Here are a small network's activations along a few directions, averaged over the inputs that share one value of a field.
Values that are neighbours, or in one group, have similar rows; names and order tell nothing.
In the rows, 500 means zero.
Random noise pushes rows far along 15 fixed directions. That doesn't count. These rows show it; they differ only by the noise:
[499 444 713 456 562 432 522 595 470 681 591 517 510 486 415 571 559 471
 498 516 456 509 638 434 281 696 573 456 628 533 595]
[422 531 276 625 594 450 640 444 665 581 341 456 517 464 195 121 438 549
 743 472 536 339 713 468 298 461 576 468 567 403 419]
[515 448 514 667 488 450 571 558 565 553 360 611 428 463 595 444 470 499
 555 516 613 633 461 421 610 469 370 444 364 287 601]
[535 513 649 726 648 384 437 576 441 680 450 490 560 230 380 636 729 442
 469 504 398 480 753 454 398 748 703 434 438 365 676]
[385 501 434 410 577 456 522 555 611 714 575 518 429 502 482 508 453 600
 450 630 520 381 559 405 344 548 471 499 502 594 431]
[524 297 381 687 652 522 641 684 461 624 357 586 500 440 541 477 249 478
 319 411 595 538 384 500 524 576 567 380 552 492 445]
[552 510 690 547 534 423 557 500 376 579 498 721 510 406 467 603 595 414
 472 475 508 581 575 512 468 511 451 508 461 527 573]
[305 492 474 440 638 500 556 477 546 565 632 717 444 487 388 569 528 532
 412 591 481 325 548 405 477 348 418 627 389 768 373]
[420 681 430 603 493 533 523 502 582 374 502 522 365 609 551 448 642 526
 469 625 580 496 514 447 421 478 323 510 423 525 425]
[629 459 603 530 445 467 571 537 471 532 501 459 594 455 515 324 600 587
 681 487 553 556 508 446 496 619 541 418 608 322 452]
[382 354 750 448 483 586 363 636 373 436 597 458 541 619 503 567 557 417
 554 558 544 548 404 334 705 458 489 571 338 618 448]
[392 490 411 484 519 630 493 619 563 400 438 428 477 476 474 494 529 414
 417 410 414 448 461 438 633 406 489 452 324 469 457]
[446 359 639 363 437 423 460 439 523 507 713 360 544 455 468 393 395 661
 612 569 345 353 406 403 564 740 564 661 363 335 355]
[647 488 453 657 514 500 557 497 431 422 456 551 668 267 581 479 512 578
 448 433 429 409 439 545 700 653 689 466 571 279 431]
[526 580 255 695 469 627 603 560 713 325 334 431 474 380 483 279 643 527
 554 321 471 527 525 505 582 388 459 324 424 256 529]
[508 556 443 591 571 543 457 640 405 701 418 611 610 491 440 458 510 507
 516 538 744 509 615 523 382 440 599 382 689 773 428]
[391 590 559 538 563 541 531 689 498 651 462 825 564 529 465 533 484 462
 407 524 652 444 616 450 424 445 510 461 626 711 503]


Field B:
b5: [408 748 352 386 438 487 311 331 568 377 481 304 496 535 468 603 575 454
 500 601 367 322 614 531 492 501 565 607 416 439 558]
b13: [601 386 596 504 418 486 503 579 397 576 394 458 563 410 556 418 497 484
 617 390 520 634 428 491 645 516 496 422 367 307 501]
b2: [396 558 475 309 500 508 648 582 666 503 424 581 483 612 522 391 495 486
 488 498 435 403 511 406 532 380 398 491 489 376 453]
b9: [614 424 425 367 674 378 553 278 172 626 402 335 532 524 382 515 634 393
 712 718 606 446 550 429 522 265 525 549 539 667 238]
b8: [503 659 525 549 544 464 409 590 434 624 451 433 641 322 378 519 750 473
 433 437 436 438 724 501 368 663 681 442 472 489 475]
b11: [533 572 557 513 526 432 535 555 547 644 356 804 580 456 571 609 557 435
 513 500 566 532 591 481 630 319 506 455 593 444 702]
b12: [507 724 450 458 494 470 516 519 591 665 447 575 478 610 558 440 538 562
 511 628 637 441 661 505 245 533 448 445 692 581 499]
b4: [633 680 458 550 417 562 556 520 566 397 543 480 426 437 623 463 735 560
 394 387 466 590 514 633 361 595 397 373 518 454 472]
b15: [509 664 497 420 458 445 555 576 389 580 354 713 595 478 645 541 434 466
 324 562 578 421 439 488 577 561 482 521 485 392 347]
b6: [538 572 638 225 367 357 372 474 426 673 413 399 519 609 570 493 527 473
 698 661 555 589 544 422 548 489 436 528 379 313 546]
b10: [403 562 382 595 567 409 463 362 535 458 462 709 494 361 461 607 413 517
 389 504 453 373 530 562 666 413 527 675 278 499 540]
b3: [571 338 656 577 480 475 543 455 349 373 498 625 532 566 640 590 509 467
 550 569 604 613 302 400 787 402 437 602 482 425 469]
b1: [480 665 271 173 383 425 612 401 666 600 443 399 441 512 576 331 418 618
 571 628 433 319 476 437 455 471 391 524 485 248 310]
b16: [643 465 749 516 484 411 437 619 211 492 369 436 634 632 641 563 353 332
 445 523 550 598 383 504 590 779 657 509 577 311 525]
b7: [350 519 539 450 509 535 552 552 596 351 482 485 448 551 433 444 384 415
 358 376 312 400 469 540 486 571 480 594 327 409 495]
b14: [373 516 769 428 380 449 357 501 534 585 635 604 557 543 416 386 437 593
 622 520 520 461 547 505 457 587 472 671 340 576 496]
The values of B form a ring.
- Going along B from b7 by way of its neighbour b14, in what order are b13, b2, b12, b1, b16 met? => b12, b13, b1, b16, b2
- How many steps from neighbour to neighbour lead from b8 to b11, at the fewest? => 5
- Name the neighbours of b10, in listed order. => b5, b6

Field V:
v7: [768 491 524 524 464 405 627 447 192 596 265 478 467 410 506 573 257 241
 292 300 503 745 442 800 309 667 460 391 512 423 514]
v1: [516 568 358 605 610 430 695 471 704 491 450 581 209 477 670 656 774 518
 380 616 496 606 528 352 454 379 224 401 457 336 660]
v4: [590 659 513 277 281 472 370 421 459 576 404 498 588 499 547 594 329 396
 566 436 489 577 546 672 477 441 533 477 605 440 702]
v10: [345 675 288 806 605 486 298 493 606 573 513 566 400 507 533 535 545 653
 395 698 723 444 577 517 425 488 460 579 303 758 463]
v9: [438 537 515 418 473 604 483 421 527 358 475 624 571 543 338 504 404 363
 481 272 401 456 551 671 507 318 563 576 592 677 613]
v5: [488 538 609 514 598 535 643 482 412 331 516 877 622 414 468 576 654 430
 349 384 391 388 493 527 708 373 521 586 486 568 424]
v8: [620 514 509 471 470 407 557 462 397 537 446 248 335 464 542 393 630 468
 588 556 477 667 447 476 402 561 297 443 246 325 360]
v3: [527 258 559 468 658 388 629 216 400 463 651 402 367 535 265 534 415 436
 641 572 353 444 526 485 387 459 477 648 546 610 493]
v6: [504 574 541 548 500 558 523 609 557 476 506 337 416 497 430 529 792 426
 496 428 418 590 671 458 256 591 476 313 543 457 632]
v2: [786 422 366 541 547 422 554 318 375 449 545 364 472 534 851 690 649 658
 519 749 638 631 296 487 629 475 480 426 757 457 460]
The values of V form a line.
- Going along V from v3 by way of its neighbour v8, in what order are v1, v4, v9, v2 met? => v1, v4, v2, v9
- How many steps from neighbour to neighbour lead from v6 to v5, at the fewest? => 6
